[[112 124 129 131]
 [151 137 132 119]] gives 129

[110 123 115 156] gives 115

[156 130 141 112] gives 141

[126 144 124 157] gives 124

[134  99 118 143] gives 118

[131 123 119  99] gives 119

[146 106 128 111] gives 128

[105 108 135 131] gives 135
---
[121 155 123 118 120 148 146]
118, 155

[106 128 111  99 144 116 140]
99, 144

[105 112 126 138 127]
126, 138

[130 133 135 130 123 155 113]
130, 155

[[145 146 113 113 148]
 [117 111 154 122 102]
 [138 122 148 114 120]]
154, 154

[130 125 128 106 134 135 119]
106, 135
---
[155 144 129 149 122]	155
[144 142 105 133 106 154]	144
[139 131 153 143 117 141 150]	139
[100 124 129 113 136 130 131]	100
[104  98 108 124 151 127 114]	104
[115 117 155 134]	115
---
[140 133 106 141 117] ans = 141
[130 128 124 157] ans = 124
[134 119 126 106 126] ans = 106
[111 124 149 131 106 127] ans = 106
[144 139 152 135] ans = 152
[155 130 120 126] ans = 120
[140 119 149 141 137 107 142] ans = 107
[127 118 133 100 101 121 126] ans = 121
---
126	125	152	142 -> 125
109	111	145	106	146	131	137 -> 111
101	122	118	117	126 -> 122
139	143	123	124	150	122	127 -> 143
99	155	111	108	149	101 -> 155
148	124	135	99 -> 124
129	99	135	115	112 -> 99
---
[126 134 150 102 127] 127

[128 136 107 139 129 131 135] 131

[124 141 102 127 126] 126

[[128 152  99 146 119]
 [130 139 116 120 138]
 [127 150 104 141 124]] 128

[147 118 149 140 125 129 157] 140

[125 128 125 151 140 122 134] 128

[103 129 117 134 113] 117

[110 108 149 105 109 104 141] 109

[[132 128 124 133 120 107 146]
 [140 112 145 140 139 116 125]
 [127 120 129 127 139 138 130]] 129
---
{"in": [124, 106, 114, 137, 139, 122, 112], "out": "112, 124"}
{"in": [125, 130, 131, 157, 140, 120], "out": "120, 125"}
{"in": [[114, 138, 139, 121, 127, 127], [114, 123, 115, 149, 156, 136]], "out": "127, 114"}
{"in": [116, 135, 115, 156], "out": "156, 116"}
{"in": [118, 116, 119, 142, 109, 119, 107], "out": "107, 118"}
{"in": [[126, 125, 124, 128], [131, 126, 151, 133]], "out": "128, 131"}
{"in": [[130, 139, 133, 125, 133, 128, 129], [118, 100, 154, 135, 106, 138, 105]], "out": "129, 118"}
---
[129 136 116 101 140 131 128] -> 101, 140

[147 133 107 129 131] -> 107, 147

[150 149 125 123 115 136 103] -> 123, 150

[105 132 121 124 111] -> 121, 132

[124 144 129 100 122 132 134] -> 100, 144

[153 104 151 130 108] -> 151, 153

[122 139 129 120 124 102 111] -> 120, 139

[149 108 133 140 137] -> 133, 149

[[139 126 155 106 107]
 [118 134 118 140 131]
 [120 156 152 137 126]] -> 118, 156

[127 154 130 157 101] -> 130, 157
---
[145 130  98 146] 130

[[102 129 103 113]
 [111 120 111 116]
 [155 133 154 145]] 103

[139 148 145  98 104 124] 104

[127 154 130 157 101] 127

[139 143 152 124 151 141 125] 125

[[140 132 128 119 128]
 [125 129 131 131 127]
 [134 154 135 129 121]] 121

[134 124 151 129 150 138 122] 124

[[131 137 120 134 137 139]
 [151 141 107 140 140 140]] 120

[135 116 126 124 143 158 126] 124

[129 105 127 102 155] 105
---
Input: [133 114 140 149 100]
Output: 133, 100

Input: [150 131 123 123 113]
Output: 150, 113

Input:
[[140 144 149 124]
 [135 105 114 131]]
Output: 140, 131

Input: [131 131 128 105 121 109]
Output: 131, 109

Input: [129 104 128 101]
Output: 129, 101

Input:
[[118 110 120 132  98 119]
 [134 117 124 130 132 141]
 [134 133 125 119 123 132]]
Output: 118, 132

Input:
[[123 151 143 122 146 131 106]
 [136 136 135 130 114 136 134]]
Output: 123, 134

Input: [126 107 121 122 145 139 129]
Output: 126, 129
